[[146 142 133 106]
 [110 114 123 150]
 [135 133 129 119]] ⇒ 133

[[135 139 139 142 152 131 135]
 [140 145 138 124 133 133 146]] ⇒ 133

[ 99 124 136 130 123 132 131] ⇒ 123

[149 157 143 136 145 131] ⇒ 136

[152 145 110 110 142 112] ⇒ 110

[[149 111 116 149 137 109 114]
 [117 126 153 116 105 144 106]
 [153 147 116 131 147 118 139]] ⇒ 147

[105 144 150 145] ⇒ 144

[[122 123 131 153 147]
 [121 112 141 115 122]
 [135 143 124 139 115]] ⇒ 124

[101 109 155 134 133] ⇒ 155
---
((130, 124, 127, 125, 125, 132), (123, 133, 126, 135, 106, 123), (121, 134, 125, 137, 104, 122)): 132, 121
((128, 132, 149, 120), (139, 145, 137, 134)): 120, 139
((130, 153, 132, 126, 124), (110, 132, 122, 131, 126)): 124, 110
(112, 134, 104, 134, 131): 131, 112
(141, 130, 124, 106, 102, 145): 145, 141
((135, 117, 134, 123), (146, 124, 156, 156)): 123, 146
---
[137 108 148 105 118 142 112] Answer: 105, 148
[117 111 131 127 127 139 100] Answer: 127, 139
[134 121 119 122 151 145 144] Answer: 122, 151
[153 146 134 148 154 121 110] Answer: 148, 154
[105 144 107 118 130 150 128] Answer: 118, 150
[114 140 111 136 100] Answer: 111, 140
---
[114 136 103 121 135] --> 135
[143 129 103 130 124] --> 124
[142 102 138 152 113] --> 113
[125 125 158 106 154] --> 154
[155 139 102 117 127] --> 127
[131 132 129 107 113] --> 113
[152 112 124 107 127] --> 127
[139 144 144 141 150] --> 150
---
[[124 118 143 138 131 121]
 [140 102 128 152 133 121]] → 124

[[133 151 141 111]
 [ 98 129 126 138]] → 133

[[118 105 141 140 143 125 103]
 [128 146 107 138 153 126 141]] → 118

[[127 126 151 133 135 131 141]
 [133 128 143 130 134 129 145]] → 127

[[117 138 132 101 137 141]
 [113 138 131 105 138 145]] → 117

[[121 118 150 128 135 155]
 [151 102 153 125 108 111]] → 121
---
[[115 126 117 128 119 126 100 125 131 138 115]
 [116 126 118 128 119 127 100 125 131 138 114]
 [143 128 116 127 137 137 120 131 120 127 138]
 [130 138 118 122 133 123 120 134 136 129 125]
 [133 124 127 136 114 136 123 122 125 123 135]
 [146 145 126 130 115 132 124 141 128 145 112]
 [132 123 127 133 110 133 121 121 128 120 134]
 [112 132 122 125 119 122 100 121 126 137 123]
 [146 142 128 133 114 134 126 140 133 143 107]
 [112 137 128 124 123 118 107 116 120 135 135]
 [118 131 122 112 118 128 148 113 124 116 137]] Out: 118

[[131 133 135 110 138 123 136 140 122 136 121 126]
 [122 127 127 119 132 135 131 128 129 130 126 120]
 [140 122 126 134 135 123 143 127 135 125 124 123]
 [128 133 120 119 127 134 119 122 113 127 132 128]
 [130 114 130 130 129 103 121 133 128 123 130 123]
 [125 117 120 141 122 105 141 121 141 120 132 125]] Out: 125

[[112 122 145 146 117 112 134 143 134 132 119 123]
 [121 132 134 124 123 135 140 114 151 132 126 125]
 [135 130 116 122 129 123 110 129 106 111 129 125]
 [147 133 109 106 139 149 135 119 140 133 141 143]
 [138 130 132 134 113 142 127 111 140 117 137 130]
 [135 123 128 136 133 116 107 129 110 108 124 119]
 [142 112 128 131 140 136 143 151 122 144 117 148]
 [137 120 112 118 121 151 146 143 148 147 131 146]
 [111 148 147 140 116 118 114 106 142 110 137 107]] Out: 111

[[138 128 135 130 136 119 117 120 127 128 119 133 115 131 129 130]
 [139 126 137 130 137 119 113 119 130 126 118 133 115 130 130 129]
 [137 125 135 127 137 120 111 118 127 128 117 133 115 131 130 129]
 [139 126 137 130 136 119 116 119 132 124 118 132 115 129 129 130]
 [141 124 136 130 137 118 116 121 129 122 116 131 115 130 128 132]
 [139 122 139 130 139 120 106 115 133 124 116 134 115 128 132 128]
 [138 129 134 129 136 121 116 118 124 128 121 133 115 133 130 132]
 [138 128 135 129 137 120 115 118 126 128 120 133 115 132 130 131]
 [138 125 137 129 138 119 113 119 129 126 118 133 116 130 129 129]] Out: 138

[[127 135 113 128 125 140 138 142 128 143 135]
 [109 131 133 129 129 106 119 129 125 138 120]
 [127 134 113 128 125 138 138 143 128 144 135]
 [119 134 127 131 126 132 134 147 130 138 142]
 [135 136 131 119 138 120 121 117 130 119 132]
 [113 133 132 131 133 110 114 128 124 131 113]] Out: 113

[[152 132 139 149 144 103 152 130 144 147 152 138]
 [103 106 147 132 149 102 103 124 120 148 102 133]
 [112 124 144 150 143 153 109 148 146 145 108 143]
 [150 108 147 141 149 103 150 136 144 148 145 142]
 [103 108 150 147 150 102 103 125 113 149 102 138]
 [107 147 107 106 108 135 108 132 121 106 105 124]
 [151 126 132 130 139 102 151 142 133 140 151 122]
 [106 112 153 151 152 121 107 123 128 152 106 147]
 [145 142 104 105 104 102 142 118 136 105 139 121]] Out: 145
---
[[132 127 114 123 127]
 [138 142 128 127 151]] ans = 132

[[131 123 128 128 132 132 128]
 [128 139 127 120 127 158 124]] ans = 131

[[124 109 135 124 121]
 [121 117 153 121 107]] ans = 124

[[116 129 140 111 116]
 [104 120 128 104 151]] ans = 116

[[105 150 119 138]
 [115 147 109 146]] ans = 105

[[123 150 146 114 146 150 130]
 [127 115 107 129 112 110 134]] ans = 123
---
[[150 136 153 121 140 147 108]
 [115 114 112 141 122 119 138]] Answer: 138

[[124 135 136 132 142]
 [107 126 139 117 106]
 [114 127 113 125 132]] Answer: 106

[[150 119 117 129 120 149 149]
 [117 124 133 115 137 118 121]
 [113 121 122 104 138 111 115]] Answer: 121

[[107 102 128 137]
 [133 111 118 155]
 [157 150 122 132]] Answer: 155

[[128 150 125 133]
 [110 125 123 134]] Answer: 134

[[113 120 117 145 145 113]
 [123 151 150 111 112 123]] Answer: 123

[[117 133 128 129 145]
 [120 140 143 131 142]
 [122 142 124 106 132]] Answer: 142
---
[149 156 113 124 131] Out: 131
[139 154 156 104 156] Out: 154
[156 107 130 148 119] Out: 130
[127 107 135 119 137] Out: 127
[148 149 114 136 133] Out: 136
[109 103 125 118 135] Out: 118
[103 134 143 105 151] Out: 134
[103 121 146 128 152] Out: 128
[150 139 145 126 140] Out: 140
